Each row below holds a small network's activations on one input, seen along a few directions.
In each table, some parts of the input vary, and every possible input appears once, in random order.
Descriptions start from the smaller parts, as in this example, which fits no table here: ring(8) and (point or line(11) or (values(3) and line(4))).
Shared parts are said once, and a part with two or three values counts as separate values.

Other details of the inputs vary at random and push rows far along two fixed directions, the same in every table; ignore that.

Rows:
row 1: [  5  12   3  -5 -18  16 -15  -3  12   2  15   8  -5]
row 2: [  8  14 -23  -8 -49  29 -52  -7  11 -24  -6  14   1]
row 3: [  6   0   4   9  48 -18  31 -24   5  -8  25  12  -5]
row 4: [ -8  11  -4 -13 -31  30 -40   0   9   8 -23  17   9]
row 5: [ -2   4  -7  -1  -9  12 -20  -5   6   1  -7  20  -2]
row 6: [ -6  34  -6  15  36  24   0 -31  15 -19  36  30   7]
row 7: [ -1 -31   6  -3   3 -40  40  22 -28  -1  -3 -34  -2]
row 8: [ -6  15   5 -24 -40  33 -22   9  14  20 -16   6   5]
row 9: [ -5 -42  26 -12 -21 -30  31  40 -28  33 -31 -39  -4]
row 10: [ 10  -6  13 -17 -38  15 -15   4  11   9 -16  -4  -4]
row 11: [ -8  25 -10  22  39  19 -15 -32   9 -25  22  36  11]
row 12: [ -2  -4   1  18  56 -52  32  -7  -6 -22  36   8  -5]
row 13: [ -7   1  -1  -2 -18  27 -20  20   3  17 -35  -6   9]
row 14: [ 10   7  -1   2  11 -10   4 -20   9 -20  18   2  -8]
row 15: [  5  29 -13  19  49  20  -9 -58  15 -29  39  33   7]
row 16: [  1  -4  -9   2 -29   7 -17  -4 -13  -4 -14 -17  -8]
row 17: [ -7  10  -5  18  19  22  -3 -22 -13  -9  -1   5   8]
row 18: [ -3 -22  18  -8  -7 -27  12  28  -6  15  -9  -5  -1]
row 19: [  9  12  -8 -24 -60  23 -26  13  12  -4  -5  -4  -2]
row 20: [ -1  15 -17   3 -18  41 -47  -6   7   7 -20   6   8]
row 21: [ 11  13 -33  34  47  -9  -4 -29   0 -41  44   8   1]
row 22: [-13 -33  25 -17 -12 -23  35  38 -28  39 -41 -34   6]
row 23: [ -7 -33  16 -11 -16 -19  30  30 -25  33 -36 -28  -6]
row 24: [ -3   4   6  12  62 -32  49 -10   0  -2  44  12  -6]
row 25: [  7   2 -12   5 -35  30 -46   4   6   6 -17  -3  -2]
row 26: [ -3 -15  23 -28 -29 -33  30  44  -1  25 -13 -26  -9]
row 27: [ -2 -16   0  12  36 -27  27  14  -9  14  -1  -8  -4]
row 28: [ -2 -25   8  19  63 -74  61  23 -17   2  20 -25  -6]
row 29: [  2  27  -5   7   9  40 -20 -37  19 -19   8  26   9]
row 30: [ 13  -4  -1 -24 -46   8 -11   7   9  -8 -14 -10  -2]
Each input here is: line(5) and line(6).
- Changing only the line(6) part turns row 6 into row 26. The same change can be made to row 17. Which row results? => row 16
- A walk changes only the line(5) part. It starts at row 8 and steps to row 15. List the rest of the walk in order. => row 4, row 20, row 22
- A walk changes only the line(5) part. It starts at row 9 and steps to row 25. List the rest of the walk in order. => row 18, row 10, row 1

Rows:
row 31: [-15   6   9  33  94 -27  41 -12  -7 -12  35  13  15]
row 32: [ -8  16  14 -32 -61  61 -28   5  12  51 -34   3  -2]
row 33: [ -3  33 -16  -9 -42  69 -78 -19  29  -7 -22  31  17]
row 34: [  2 -32  19 -22 -33   3   8   5 -13  13 -49 -22   0]
row 35: [ -6  48  -3  -9 -38  77 -57 -36  28 -10   4  34   9]
row 36: [-11  10  11 -11 -20  29 -19  13  13  16 -31  -1  16]
row 37: [  4  -3 -20  -1 -42  -4 -27  15 -19 -10 -20 -20  -7]
row 38: [ 14  21 -43  15 -29  26 -62 -30  17 -36  14   5 -14]
row 39: [ -2  35  -6  -1  -7  61 -41 -26  26 -11  -5  25  12]
row 40: [-12  20  -3   8 -10  43 -39  -2   3   4 -17  15  10]
row 41: [ -8  -8  33 -25   7 -19  33  28   6  19 -12   6  10]
row 42: [  3  -2 -11  42  85 -19  24 -67 -16 -42  38  14   5]
row 43: [-17 -41  35 -31   2 -59  50  67  -2  45 -41 -13  12]
row 44: [-22 -35  36 -37 -43 -18  12  78 -15  56 -67 -23  11]
row 45: [ 15   9 -17   2 -19  -1 -16 -13  11 -26  20   1 -22]
row 46: [ -1 -27  19 -41 -73 -29  13  50  -3  25 -25 -39 -21]
row 47: [ 25 -12  -6  35  88 -68  48 -22  -1 -35  75  -4 -18]
row 48: [-13  24  14  -4  -2  33   4 -15  14  14   8  16   5]
row 49: [  7 -22   5  -7  26 -65  55  21 -16 -12  10 -32  -5]
row 50: [ -1 -15  -3  41  80 -31  33 -47 -28 -30  28   6   4]
row 51: [ 35  27 -28  12 -39  38 -63 -40  24 -36  31  17 -21]
row 52: [ 14 -27  -1  -3 -49 -19 -20  38 -12  16 -20 -30 -18]
row 53: [ -8  25 -17  39  71  23  -4 -38  -7   6  31  27  -1]
row 54: [-12   1  18  -2  62 -45  50  -7   7  -5  41  33   6]
row 55: [-16  -9  38 -23  27 -35  50  21   0  18  11   5  11]
row 56: [  0  -6 -10  15 -15  29 -35 -33 -21 -13 -23   5  -1]
row 57: [  5   5  -2  19  74 -69  64 -28 -17 -42  73  -3  -6]
row 58: [ 22  39 -36   3 -42  40 -56 -43  13 -47  16  15  -8]
row 59: [ 21  -3 -21  28   6 -15 -24 -12   0 -22  30  -4 -14]
row 60: [ 11  16 -22 -17 -79  50 -47 -14   3 -21   3  -4  -3]
row 61: [ 15  -5  -9 -15 -50  12  -6  10  -5 -14  -4 -17  -4]
row 62: [ -9 -26  36 -44 -30 -29  32  57   8  40 -42   1   4]
row 63: [ -5  -2   5 -16   9  -7   4  10  18   6  -9  25   8]
row 64: [ -7  15 -16  31  71 -14   0 -28   9 -25  36  47  11]
row 65: [  8 -17  -5 -29 -70  -2 -20  35   7   9 -34 -30 -19]
row 66: [  9   3 -20   0 -21 -13 -14  -1  -5 -21  -3 -19  -1]
row 67: [ 15  -2 -23   2 -10   8  -4  -9  -4 -28  16 -11  -1]
row 68: [ -2  13   1  -1  19  33   0 -12  10  28  -6   8   0]
row 69: [  8   0   2  10  14  12   4 -50  -8 -25   6  13  -3]
row 70: [-15 -26  50 -38 -31 -14  55  64  -1  62 -52 -27   3]
row 71: [ 12  19 -48  24 -25  45 -58 -31 -11 -41  19   8  -1]
row 72: [  4  15  -6  13  10  30 -16 -73  -4 -35  26  24  -1]
row 73: [  5  -4 -19  40  87 -71  50 -20 -25 -44  57  -9  -1]
row 74: [ -2  24  -5 -11  -7  42 -38 -16  24  -9  -6  30  13]
row 75: [-15   1  13  18  62 -17  45   0   1  15  11   0  11]
row 76: [-16  12  -1  26  44  10  10  -7  -6   9   9  13   6]
row 77: [-19 -28  32 -23  -7 -27  25  59  -8  39 -42 -16  16]
row 78: [-11 -26  45 -10  60 -51  95  34 -13  56  -1 -18  -3]
row 79: [ -4 -57  16   2  33 -88  87  58 -42  10   4 -54   3]
row 80: [ -6 -46  10 -19 -46 -51  19  71 -25  31 -41 -50 -20]
row 81: [-13  17  -4  33  59   9  14 -20   1  -1  20  17  10]
row 82: [ 27   6 -25  11 -38  15 -55 -14  15 -18  11  -6 -13]
row 83: [ 12   1 -30  18  13  -4  -2 -18  -9 -35  30 -10   4]
row 84: [ -7  12  23   8  60 -15  45  -9   6  -5  27  16   8]
row 85: [-11 -19  23 -40 -70  31 -11  56   2  80 -81 -31   4]
row 86: [ -8  14  -7  24  45  22  -1 -19  -1  20   8  14   4]
row 87: [  5  -8 -22   2 -42  -2 -34  14  -2  -8 -13 -18 -15]
row 88: [-14 -19  35 -37 -42  11  24  56   6  58 -62 -26   7]
row 89: [ 26  22 -18   2 -46  28 -54 -31  19 -25  34  10 -19]
row 90: [ -7  18 -19   0 -29  40 -61  -3  14   0 -21  39   7]
- Changing only one part turns row 72 into row 56. The same change can be made to row 48. Which row results? => row 76
- Changing only one part turns row 46 into row 45. The same change can be made to row 35. Which row results? => row 84
- What is each input in this table made of? => line(6) and (point or line(4) or line(5))
- Change only the line(6) part in row 67. List by row number the other rows that result. => row 60, row 61, row 71, row 79, row 83
- Change only the line(4) part in row 65. List by row number the other rows that result. => row 47, row 49, row 67
- Change only the line(5) part in row 41. List by row number the other rows that result. => row 62, row 70, row 78, row 84

Rows:
row 91: [  7  -5  -8   4 -39  31 -39 -14  -9  -7 -26  -4   3]
row 92: [  0 -30  14   4  12 -24  37  12 -25  10 -10 -39   0]
row 93: [ -7  10  -5  22  53  11  22 -35 -15  -4  25   7   3]
row 94: [ -7  14  -9   2 -25  49 -40 -25  -4   5 -22  19   5]
row 95: [  5  13  10 -10 -17  37  -3 -14  18  11  -9   8   2]
row 96: [  2 -30   4  -9   8 -62  44  40 -14   4  -5 -28  -6]
row 97: [ -2  20  -1 -16 -39  45 -51   6  30  18 -25  20   2]
row 98: [-17   1  -2  -8 -18  18 -14  21  -7  21 -37  -3  10]
row 99: [-10  22 -18  29  29  23 -27 -19   2  -2  12  25   3]
row 100: [ -2 -14  27 -20  -6 -33  36  17  -2   2   9  -3  -3]
row 101: [  9 -13 -10   6   5 -34   6  18  -1  -1  12  -9 -13]
row 102: [  5   0 -19  48  73 -22   4 -24 -10 -27  43  10  -1]
row 103: [ 13   6 -15  12  16 -12  12 -30  -4 -26  33  -9 -16]
row 104: [ -2 -26   2  -6 -25  -9  -2  39 -16  13 -41 -29   7]
row 105: [  1  22 -10  -3  -1   6 -13  -8  17 -25  26  19   6]
row 106: [ -3 -17  24 -23 -11 -41  28  50   3  25   2 -12  -1]
row 107: [  0  14   7   5  31  11   4 -35  15 -10  17  31   5]
row 108: [ 10  -4 -10  10  21 -28  12 -24  -7 -28  27   2 -13]
row 109: [  3  -8  26 -34 -46  -4  22  28   2  17 -10 -22  -5]
row 110: [ -5  24  -4 -15 -21  38 -37  -3  27   3 -21  19  11]
- What is each input in this table made of? => line(4) and ring(5)
- Changing only the line(4) part turns row 106 into row 100. The same change can be made to row 97. Which row results? => row 107
- A walk changes only the line(4) part. It starts at row 93 and steps to row 94. List the rest of the walk in order. => row 98, row 99
- Change only the ring(5) part in row 109. List by row number the other rows that result. => row 92, row 93, row 95, row 103

Rows:
row 111: [  8 -19  18 -10  11 -42  41   9  -3   1  24 -12 -10]
row 112: [  7   9 -27  27  19  13 -38 -17   1 -17   6   9   3]
row 113: [ -5  -5  -2  24  56 -40  36 -11 -19 -22  38  -3  -4]
row 114: [  5 -27  11 -19 -49   8   1  23 -15  30 -53 -40  -6]
row 115: [-13  11  12 -21 -23  26  -2  18   9  30 -21   0  11]
row 116: [ 12  10  -5  13  27 -11  12 -29  -1 -30  46  13  -4]
row 117: [ 12  17 -22   6   1   5 -24 -20  19 -23  29  23 -11]
row 118: [ -2 -27   0 -14 -44  -5 -13  43 -14  34 -51 -27  -5]
row 119: [ -3  14  10 -10   6  18 -10 -18  24   2   5  32   2]
row 120: [-13 -13  38 -23  13 -31  57  48   1  42  -9 -12   4]
row 121: [-11  24  -2  17  46  19   9 -19   5  -4  26  20   9]
row 122: [  2  39  -8 -10 -28  60 -48 -21  37   4   8  32  -1]
row 123: [-10  -9  32 -41 -54  15  -4  37  10  37 -52   2   8]
row 124: [ -4 -23   2  15  31 -42  25  28 -10   3  -2 -16   4]
row 125: [ -2 -16   1  10   7 -19   5   9 -19  10  -9 -18  -7]
row 126: [  7  17 -10  17  26 -15   2 -24   2 -30  42  15  -8]
row 127: [ -7 -32  14  -7   8 -47  35  51 -14  13 -17 -28   5]
row 128: [  5  23 -32  -4 -47  41 -59 -14  12 -16  -9  15   1]
row 129: [ -7  33  -8 -11 -31  67 -55 -33  21  -5 -20  36  15]
row 130: [  3  15 -21   8   4   6 -26  -9  10 -24  12  10   8]
row 131: [  5  -3  -2 -22 -68  39 -25   4  -2   2 -38 -21  -3]
row 132: [ -2 -36  18 -11 -29 -21  23  33 -22  25 -29 -33  -2]
row 133: [  8  11  -9   0   0  12   2 -31   0 -22  12  -4   0]
row 134: [  9 -14  17 -25 -36 -12  23  20  -1  10 -18 -25  -7]
row 135: [ 10   8 -10  13  38 -26   2 -11  18 -27  42  15  -4]
row 136: [ 13   0   5   7  48 -34  44 -27   6 -23  46  -1 -11]
row 137: [  4  14 -33  20 -12  29 -46 -20   2 -18   1  14  -3]
row 138: [  4 -13   3  -8 -42  17  -5   5  -8   9 -34 -25  -4]
row 139: [  7   5  -6  24  71 -48  30  -6   5 -32  52  13   2]
row 140: [ -9  23  -6  16  18  35 -15 -15   9   9   4  18   8]
row 141: [  1 -20  15 -36 -72   5  -4  32  -9  22 -39 -28   3]
row 142: [ -7  25 -10   5 -25  69 -59 -32  15   0 -28  33  12]
row 143: [-17  -3  18   8  59 -16  38  -8  -7   0   8  16  13]
row 144: [ -1   3 -20  20  33 -13   4 -11  -8 -24  25   9  -2]
row 145: [  6   3   1  -2   1 -20   4  -5   7 -10  24   2 -13]
row 146: [  4 -10   2 -13 -15 -26  11  30   0   5  -4  -6  -6]
row 147: [-14 -16  21   2  32  -8  22   6 -11  29 -25   3   9]
row 148: [ -5  23 -10  16  13  46 -28 -20   7  15  -3  17   6]
row 149: [ -1 -20   9  -3   1 -20  27  10 -20  -2   4 -19  -1]
row 150: [ -1 -42  21  -4   7 -41  43  31 -30  27 -18 -37  -4]
row 151: [  1   9 -18  17 -13  18 -32 -18  -4 -13   2   3  -5]
row 152: [  0  10 -10   8  11  -8  -1 -18  -5 -20  23   3  -1]
- Changing only one part turns row 136 into row 134. The same change can be made to row 135. Which row results? => row 139
- What is each input in this table made of? => line(6) and (values(2) or line(5))
- List by row number the other rows that have the line(6) part in common with row 137. => row 124, row 132, row 138, row 140, row 142, row 151
- Change only the line(5) part in row 127. List by row number the other rows that result. => row 113, row 131, row 144, row 149
